Each row below holds a small network's activations on one input, seen along a few directions.
In each table, some parts of the input vary, and every possible input appears once, in random order.
Descriptions start from the smaller parts, as in this example, which fits no table here: one of 3 separate values, together with either a single point or one of 11 places around a ring or (one of 4 places along a line, together with one of 8 places around a ring).
Shared parts are said once, and a part with two or three values counts as separate values.
In the rows, 128 means zero.

Other details of the inputs shift rows strongly along two fixed directions, in all tables alike. That doesn't count.

Table:
r1: [140 189 104 106  64 171 112 117 102 145 110]
r2: [129 101 180 147 173 129  94 133 167 140  90]
r3: [133  72 147 153 196  98 134 126 154 110 152]
r4: [128  73  88 135 164 107 176 117 113 100 152]
r5: [120 156 234 114 129  48  86 169 176 123  84]
r6: [113 127 146 152 144 126 131 104 158 121 119]
r7: [142 188  85 133  72 168 123  96 142 138 112]
r8: [112 147 128 158 126 123 127 118 156 143 108]
r9: [130 166 118 111  97 159  93 126 133 139  94]
r10: [120 110 124 117 127 123 122 117 109 133 119]
r11: [136 125  92 135 148 140 143 131 142 105 117]
r12: [136  61 131 136 192 114 142 158 133 113 127]
r13: [149  95 106 106 111 116 155 104  85 123 195]
r14: [103 115 144 158 190 114 115 143 169 137  78]
r15: [127  95 140 146 180 114 121 162 148 133 117]
r16: [119 126 174 151 183 132  85 146 184 106  80]
r17: [137  90 113 115 153 103 139 124 108  81 178]
r18: [137 122 101 121 131 105 135 140  92 104 168]
r19: [119 185 150 150  87 161 105 140 169 170 101]
r20: [105  96 150 136 168  94 114 144 129 125 118]
r21: [127 113 144 155 186 117 108 125 171 100 115]
r22: [146 109 108 142 153 116 132 103 139 100 141]
r23: [127 117 114 108  95 125 145  93  93 125 159]
r24: [117 127 144 126 183 126  88 172 153 124  83]
r25: [121 198 110 138  56 176 124  86 148 167  90]
r26: [123 163 145 128  95 146 113 144 142 162 123]
r27: [135 135 122 110  94 147 120 121 117 155 130]
r28: [125 154 136 113 140 162 105 157 128 128  77]
r29: [142 107 122 135 129 130 126 124 128 137 132]
r30: [134 179 124 105  66 186 140 136 106 164 120]
r31: [128 151 125 115 105 147 131 148 105 156 139]
r32: [128  91 128 137 139 111 137 100 118 113 141]
r33: [104 145 132 121 123 137 120 142 128 146 103]
r34: [ 96 153 192 131 138 151  90 131 166 146  70]
r35: [123  96 146 125 177 116 116 167 134 136 118]
r36: [134  69 117 124 212  84 122 167  97  91 141]
r37: [105 146 192 127 138 149  84 124 142 157  58]
r38: [141 116  75 116 109 102 151 128  90  99 194]
r39: [128 138  84  98  73 150 181 112  60 125 168]
r40: [142 177  67 140  73 134 154 104 128 121 171]
r41: [140 184 110 127  63 169 118  98 137 131 123]
r42: [148 108  88 131 132 119 131 119 114 101 143]
r43: [128  99 134 153 190 112 126 152 160 137 116]
r44: [127  68  95 128 154 109 169 127 101  98 153]
r45: [110 116 134 115 141 141 130 141 123 130  98]
r46: [145  83 109 112 153 102 130 115  99  91 165]
r47: [128 115 140 113 143 149 127 154 130 142 112]
r48: [144  76 106 120 144  85 163 137  73 115 207]
r49: [123 141 164 120 119 149 115 131 146 143 128]
r50: [137 138 146 143 128 145 119 104 161 151 113]
r51: [118 200 119 136  99 171 100 145 164 146  82]
r52: [135 117  93 130  95 127 150  98 101 124 146]
r53: [111 138 150 143 117 138 126 111 147 125 118]
r54: [121 167  90 106  63 145 161 117  75 143 159]
r55: [130  82 118 114 190 116 121 159 123  94 117]
r56: [132 127 113 132 150 146 124 148 143 107  98]
r57: [143 113 178  95  91  27 167 146 118 117 199]
r58: [141  89  88 143 153  86 144 136 115  87 176]
r59: [122 177 119 108  56 165 125 103  97 160 109]
r60: [143 154 110 128  65 152 159 103 121 131 182]
r61: [114 135 212 132 163 152  86 151 160 150  77]
r62: [145 120 125 108  99 135 144 108  86 136 171]
r63: [135  86 121 139 176 126 146 140 146 124 125]
r64: [107 170 145 128  94 140 119 130 119 155 108]
r65: [111 126 136 155 136 112 124 133 142 130 117]
r66: [118 134 197 105  90  32 148 139 127 119 146]
r67: [114 184 103 134  66 160 141 120 130 150 119]
r68: [123 160 162 122 134 150  96 137 141 121  99]
r69: [131  93 125 156 171  95 136 137 150 128 149]
r70: [130 123 170 126 150 142  88 147 132 160  79]
r71: [140 135  82 129  78 130 174  64 101 122 181]
r72: [146 155  48 130  92 132 172 111 108 111 182]
r73: [131 173 141 113  97 161  97 117 123 139 102]
r74: [144 111 113 140 137 128 133 112 140 141 132]
r75: [122  81 133 118 150  98 154 113  83  98 177]
Description of these inputs: one of 3 separate values, together with either a single point or (one of 4 places along a line, together with one of 6 places around a ring).
- Changing only the choice among 3 separate values turns r61 into r75. The same change can be made to r48. Which row results? => r64
- Which other rows does r7 become when the place on the line of 4 takes its other values? List them by row number. => r1, r9, r42
- Which other rows does r55 become when the choice among 3 separate values takes its other values? List them by row number. => r45, r47
- Which other rows does r34 become when the choice among 3 separate values takes its other values? List them by row number. => r17, r49

Table:
r76: [129 147 114 132 107 136 137 115 133 124 136]
r77: [132 145 126 124 101 131 129 113 126 126 138]
r78: [129 139 107 131 110 146 135 115 123 136 130]
r79: [130 136 113 120 111 154 134 123 112 138 130]
r80: [129 139 133 118 100 133 132 114 116 136 136]
r81: [ 99 163 205 133 158 157  59 165 180 165  19]
r82: [135  76 108 141 183 103 135 129 127  99 141]
r83: [131 145 138 121  96 121 135 120 126 135 144]
r84: [128 147 127 131 101 125 142 122 134 134 142]
r85: [132 145 111 134 107 134 136 120 133 135 138]
r86: [134 142 105 124 113 153 131 122 121 128 131]
r87: [130 149 116 117 105 134 129 131 116 125 132]
r88: [125  93 150 125 169  92 122 153 126 117 128]
r89: [131  77 132 132 182 104 129 145 122 113 139]
r90: [125  76 136 136 179  97 135 133 124 110 137]
- Changing only one part turns r80 into r81. The same change can be made to r77. Which row results? => r87
- What do these inputs look like to the network? => one of 3 separate values, together with one of 5 places around a ring
- Which other rows does r89 become when the choice among 3 separate values takes its other values? List them by row number. => r79, r86

Table:
r91: [129  92 146 141 174 120 111 121 147 116 115]
r92: [137 145 101 125  83 145 154 117 116 142 165]
r93: [129 153  94  97  88 156 134 131  88 134 139]
r94: [148 120  49  90  75 131 185 113  43 105 206]
r95: [158 134  45 106  74 117 184 106  74  99 218]
r96: [134 172 106 119  57 174 135  91 105 147 135]
r97: [131 105 134 131 177 114 107 155 140 110 113]
r98: [127 100 136 125 177 119 103 157 119 116 105]
r99: [127 141 104 114  83 154 158 118  95 150 148]
r100: [146 116 107  95  43  70 185  84  57 108 238]
r101: [130  96 145 142 176 115 116 118 152 116 114]
r102: [122  99 140 153 170 106 118 119 162 106 112]
r103: [115  87 147 126 176 123 119 148 122 141 110]
r104: [127  92 150 138 177 127 114 124 135 117 112]
r105: [119  84 148 125 177 129 110 126 120 127 104]
r106: [127  99 144 145 175 109 125 142 154 131 121]
r107: [129  97 141 147 173 109 118 119 151 114 107]
r108: [120 106 202 118 149  67 122 152 135 134 134]
r109: [124 199 134 119  85 181 103 140 139 151  87]
r110: [139 143 105 123  85 152 142  94 118 127 154]
r111: [127  96 146 144 174 114 121 145 149 131 122]
r112: [121  84 150 129 176 129 117 126 121 123 101]
r113: [149 153  62 115  72 125 167 115  94 111 180]
r114: [117 212 122 132  83 164 105 133 156 144  89]
r115: [118 106 140 153 176 103 125 141 154 125 119]
r116: [118 225 149 123  73 196  81 144 170 166  57]
r117: [140  45  90 141 186  66 166 102  99  72 195]
r118: [126 100 141 150 172 103 128 144 153 130 114]
r119: [110 217 163 133  68 201  90 134 163 195  55]
r120: [110 222 167 136  71 204  94 135 173 191  57]
r121: [134 166  84 127  82 131 146 124 125 113 152]
r122: [120 114 195 106 148  67 112 163 128 111 126]
r123: [119 102 140 156 170 101 128 144 163 121 120]
- Changing only one part turns r122 into r100. The same change can be made to r98. Which row results? => r96
- What do these inputs look like to the network? => one of 3 separate values, together with either a single point or one of 10 places along a line
- Which other rows does r115 become when the place on the line of 10 takes its other values? List them by row number. => r92, r99, r103, r106, r111, r118, r119, r120, r123
